These are the activations of a small neural network, seen along a few directions. Each row is one input.
In each table, some parts of the input vary, and every possible input appears once, in random order.
Descriptions start from the smaller parts, as in this example, which fits no table here: one of 2 separate values, together with either a single point or one of 9 places around a ring or (one of 4 places along a line, together with one of 8 places around a ring).
Shared parts are said once, and a part with two or three values counts as separate values.

Other details of the inputs shift rows strongly along two fixed directions, in all tables alike. That doesn't count.

A family of inputs:
row 1: [ 36  28  50   6  11 -16 -20 -24  11 -18 -31]
row 2: [ 10  20 -29  18  11  34 -17 -13 -33  11  10]
row 3: [  5  33  32  -8  -5  11 -32 -23   1 -60  -2]
row 4: [  9  20 -26  35 -13   7 -35 -56 -34   4   0]
row 5: [  6 -19 -30  13  -6   5  35   3   6  37  14]
row 6: [  4  31 -22  42  -5  33 -27 -37 -36 -11  12]
row 7: [ 19   9  16 -38   5  -6 -13   1  29 -21  -7]
row 8: [ -2 -25 -29  11  -9 -10  31   4  -6  39   5]
row 9: [ 12  18  -3  52   7   8  13  17 -25  35 -10]
row 10: [-14   3 -27  38 -10   9  -8  -4 -33   8   6]
row 11: [-27  -7  22  -4  -3 -10  -6  14   9 -25 -12]
row 12: [-18 -29  13 -29  10 -19  14  59  19  -2  -7]
row 13: [-18  -6  12   6  -3  -5  -2  18   7 -13  11]
row 14: [ -3   5  21 -10   4   6   6  -8 -12 -18   8]
row 15: [-28 -32  27 -29   3 -19  39  43  22  -9 -11]
row 16: [ 21  20 -28  14 -12  21   6 -40 -21  18  10]
row 17: [ 12  24  42 -21   7  19 -15 -36  -8 -55  -3]
row 18: [ -5   1  17  -9   3   0   6  -7 -18 -22  -4]
row 19: [ -2 -29  12 -34   9 -26  11  40  42  13   4]
row 20: [ 16  19  30  -8  -7   2 -39 -44  16 -47  -5]
row 21: [  5  19  14 -16  21   5 -25  -8 -11 -26   2]
row 22: [ -7 -17 -45   9   5  -6   9  12  -5  51  -4]
row 23: [  1 -21 -27  14 -10   1  29   0  -6  47  17]
row 24: [ 26  24   7 -16  14  11 -36 -38   2 -19  -3]
row 25: [-19 -20 -40  30 -13 -12  12   7   2  41   1]
row 26: [  4   6 -42  33 -21  10   3  -8  -3  30  15]
row 27: [-20 -10 -43  17   8   9  12  28 -25  45   0]
row 28: [ -5 -12  23 -11  -7 -24  -8   3  33 -15   4]
row 29: [  1   7  -1 -18   7   9   3  29   7  -7   3]
row 30: [  3  15  16 -14  -4  16  12  -3  -5 -22   5]
row 31: [ -4 -38  12 -38   5 -33  11  45  39   5 -12]
row 32: [-16 -37  24 -35  -3 -30  34  26  38   5 -14]
Each input here is: one of 2 separate values, together with either a single point or (one of 3 separate values, together with one of 5 places along a line).
Question: Changing only the choice among 2 separate values turns row 25 into row 11. The same change can be made to row 31. Which row results?
Answer: row 12
Question: Which other rows does row 23 become when the choice among 3 separate values takes its other values? List them by row number.
Answer: row 19, row 28
Question: Which other rows does row 3 become when the choice among 2 separate values takes its other values? List them by row number.
Answer: row 26

A family of inputs:
row 33: [-16 -11  -8   3  -5   6  14  37   6   3  12]
row 34: [  8  10  24 -14  -3  -2 -24 -21  15 -32  -4]
row 35: [  0   5  14  -9   1  -5 -22 -23   1 -20  -6]
row 36: [ -8 -18 -12   2  -1 -11   9  16   4  24  10]
row 37: [ -7  -8  31 -34  -3 -24  -7   5  29 -33 -14]
row 38: [ 13  21   3   0   5   7 -32 -49 -15 -18   6]
row 39: [  4  -7 -18   9   4  -1   0  11  -7  23  -1]
row 40: [-14 -27  -8   5  -6 -10  26  23   9  23   2]
row 41: [-20 -17  -5   2  -1   5  25  31   0   2  10]
row 42: [ -4 -13  30 -23   0 -13   4  -1  26 -26  -5]
row 43: [ -9 -18  -6  14  -3  -7  17  18   4  22  -4]
row 44: [  2   5 -22  24  -2   8   1 -21 -29  26  11]
row 45: [ 10  -3  37 -30  10 -17  -9  16  32 -30  -9]
row 46: [-22 -17  -3  11   1   0  27  46  -4  13   1]
row 47: [  7  -3 -18   7   1   9   8 -10 -14  15   8]
row 48: [  7  10  21  -7   8  -8 -25 -17   1 -16  -6]
row 49: [ -7  12  22 -18   7   7 -21 -10  -3 -44   1]
row 50: [ -5  18 -27  34   1  22  -9   0 -31  10  10]
row 51: [ -1  -6  20 -39   7  -9  -3   6  26 -22  -7]
row 52: [  8  19 -34  21   5  18 -15 -22 -32  26  -3]
row 53: [-12 -22  -4   4  -8 -16  27  32  15  19  -9]
row 54: [ -7 -17  -4   6  -9 -14  29  33  22  17  -4]
row 55: [ -6  -7  38 -32  -3 -22   3   4  24 -34 -15]
row 56: [  4  -3  41 -25   7 -22 -10  12  35 -28  -5]
row 57: [ -5 -16  -7  11  -3  -9  10  23  19  16   1]
row 58: [  4   2 -20   7   3   5   5  13   1  23   0]
row 59: [  0  -6  48 -26   8 -22  -2   9  24 -26 -11]
row 60: [ 11   8 -24  25   4  13   0 -13 -31  26   0]
row 61: [  2 -19  -1   1   2  -9  28  38  17  20   2]
row 62: [-25 -22  -1   1  -1  -3  30  44  -1   8   7]
row 63: [  3 -19  -8  -2  -5  -2  27  29  13  21   9]
row 64: [ 12  15 -30  27  -6  17 -14 -29 -24  22  16]
row 65: [  4  -6  36 -34   8 -15   0   4  15 -27  -8]
row 66: [  4  11 -29  34  -2  12 -19 -27 -28  22  -1]
row 67: [  9  27   2   6  -1   3 -34 -41 -17 -19 -14]
row 68: [-10  13  25 -17   7   3 -22  -5  -9 -41  -3]
row 69: [ 20  35   9   1   9  16 -21 -37 -18 -16 -10]
row 70: [  9  11  21  -5  -5   4 -12 -24   5 -24  -3]
row 71: [  6  33  10   9   0  26 -22 -31 -30 -32   4]
row 72: [ 10  11 -34  19   2  14 -15 -27 -35  22   8]
row 73: [  6  11 -29  26 -16  14   4 -21 -19  19   6]
row 74: [ -8 -15 -14 -12   2  -6  14  23   8  21  -1]
row 75: [  9  17 -35  26 -14  16 -12 -30 -21  16   6]
row 76: [  2  -2  39 -15   2 -14  -2   5  28 -28 -12]
row 77: [  9  -4 -20   5  -3   6   3   6  -1  18  10]
row 78: [  4  13 -32  25 -10  15  -1 -36 -28  15   4]
row 79: [ -1 -13   1  10   0 -10  21  24  13  21   6]
row 80: [  5  -5  45 -29   0 -15   2   6  31 -30  -1]
row 81: [  9  18   9  -4   2   7 -34 -49  -7 -29  -3]
row 82: [ -8 -21 -14 -10   0  -2  31  26  12  23   3]
row 83: [ 15  31  10   3  -1   3 -34 -40  -6 -29 -11]
row 84: [-10 -19 -11  -9   1  -5  29  28   6  26   0]
row 85: [-17  -2 -16  19   3   8   2  24 -18  11   3]
row 86: [-18 -14   2  10   0  -1  29  50   7   7   5]
row 87: [ -4 -10 -10   0   4  -1  20  23   1  25  -7]
row 88: [ 18  21   7 -13   8   9 -33 -44 -13 -27  -1]
row 89: [ 13  19  26 -26   3   6 -11 -19   7 -29  -8]
row 90: [ -9 -17 -21   0 -10  -8  13  11  13  14   3]
row 91: [  6   6 -25   3  -3  13   0  -2  -5  20   5]
row 92: [  4   4 -24  22  -2  11   3 -25 -23  23  14]
Question: Changing only one part turns row 85 into row 33. The same change can be made to row 46. Which row results?
Answer: row 71
Question: Changing only one part turns row 84 into row 69. The same change can be made to row 35. Which row results?
Answer: row 57
Question: Describe the family of inputs behind these rows.
Answer: one of 2 separate values, together with one of 5 places around a ring, together with either a single point or one of 5 places along a line
Question: Which other rows does row 53 become when the choice among 2 separate values takes its other values? List them by row number.
Answer: row 67
Question: A walk changes only the place on the line of 5. It starts at row 67 and steps to row 66. List the rest of the walk in order.
Answer: row 48, row 39, row 52

A family of inputs:
row 93: [  0 -29  19 -40   3 -22  23  44  46   0  -2]
row 94: [  1  22 -17  17   3  28  -7 -15 -38   1   7]
row 95: [  4  25  41 -25  12  11 -24 -19  -9 -54  -5]
row 96: [  6 -13 -19  -1   5  -4  22  18   1  40  -1]
row 97: [-15 -10 -30  18  -1  14  31  36 -16  29  10]
row 98: [ 18  24 -20   4   0  19 -22 -40 -23   2   7]
row 99: [  7 -13 -17  18  -5  -8  14   7  10  34   0]
row 100: [  3  32 -16  41  -7  22 -21 -43 -43  -6   0]
row 101: [  0  -9  38 -53   8 -17  -8  -1  26 -39 -10]
row 102: [-18 -43  33 -39  -6 -41  22  40  57 -15  -8]
row 103: [ -9 -21 -27  14 -12  -6  16   7  10  31   8]
row 104: [  6  32  35 -26  20   8 -42 -18 -11 -53 -13]
row 105: [-18 -15 -28  37 -13   4  25  26 -11  33   9]
row 106: [ 12  16 -16  17 -10   6 -19 -39 -11   4   4]
row 107: [-17 -17 -22  33 -10   0  24  25  -7  29  13]
row 108: [ -7 -21 -35   1  -4   3  23  19   4  36  11]
row 109: [ 15  11 -12  20  -2  -2  -8 -28 -13  22  -6]
row 110: [  0  21  53 -18   9 -12 -41 -16  10 -61 -19]
row 111: [-17 -21  32 -31   8 -11  23  50  27 -21   2]
row 112: [  7  36  -5  36  -4  23 -31 -53 -43 -16   2]
row 113: [ 17   3  32 -34  12  -9  -8  -3  23 -21 -12]
row 114: [  6  -9 -18  13  -9  -7   8   2  10  24   4]
Question: Changing only one part turns row 95 into row 112. The same change can be made to row 104. Which row results?
Answer: row 110
Question: Describe the family of inputs behind these rows.
Answer: one of 2 separate values, together with either a single point or one of 4 places along a line or one of 6 places along a line
Question: Which other rows does row 107 become when the choice among 2 separate values takes its other values? List them by row number.
Answer: row 111

A family of inputs:
row 115: [  6   9  18 -18  14   4  -6  -1  -3 -14  -8]
row 116: [-11  -2  12   2  -9  -5   0  -1   2 -19  -1]
row 117: [-15  -5  25  -7  -4 -13 -14   5  17 -31  -4]
row 118: [ 11  38   1  30  -2  16 -30 -50 -39 -16  -6]
row 119: [ 2 -7 -5  6  3  3 21 21 -2 17  6]
row 120: [ 14  28   3 -10  14  12 -30 -21 -20 -15  -6]
row 121: [-16 -13 -11  27  -4  -8   8  29   3  20   1]
row 122: [ 17 -18  18 -25  -1 -31   5   3  44   9 -13]
row 123: [  9  25 -40  51  -3  31  -2 -28 -46  31   7]
row 124: [ -3   6  17  -7  -3   4  -2  -9   4 -25   0]
row 125: [ -1  -1  25 -26   2  -1   4   3  12 -26   3]
row 126: [-10 -16 -30  -5   2   5  12  28  -2  23  10]
row 127: [ -6  -7  14 -28   7  -1   5  12   8 -14   0]
row 128: [  2 -37 -46  10 -16 -16  30  11  23  61  11]
Question: Describe the family of inputs behind these rows.
Answer: one of 2 separate values, together with either a single point or one of 6 places along a line
Question: Which other rows does row 118 become when the choice among 2 separate values takes its other values? List them by row number.
Answer: row 116
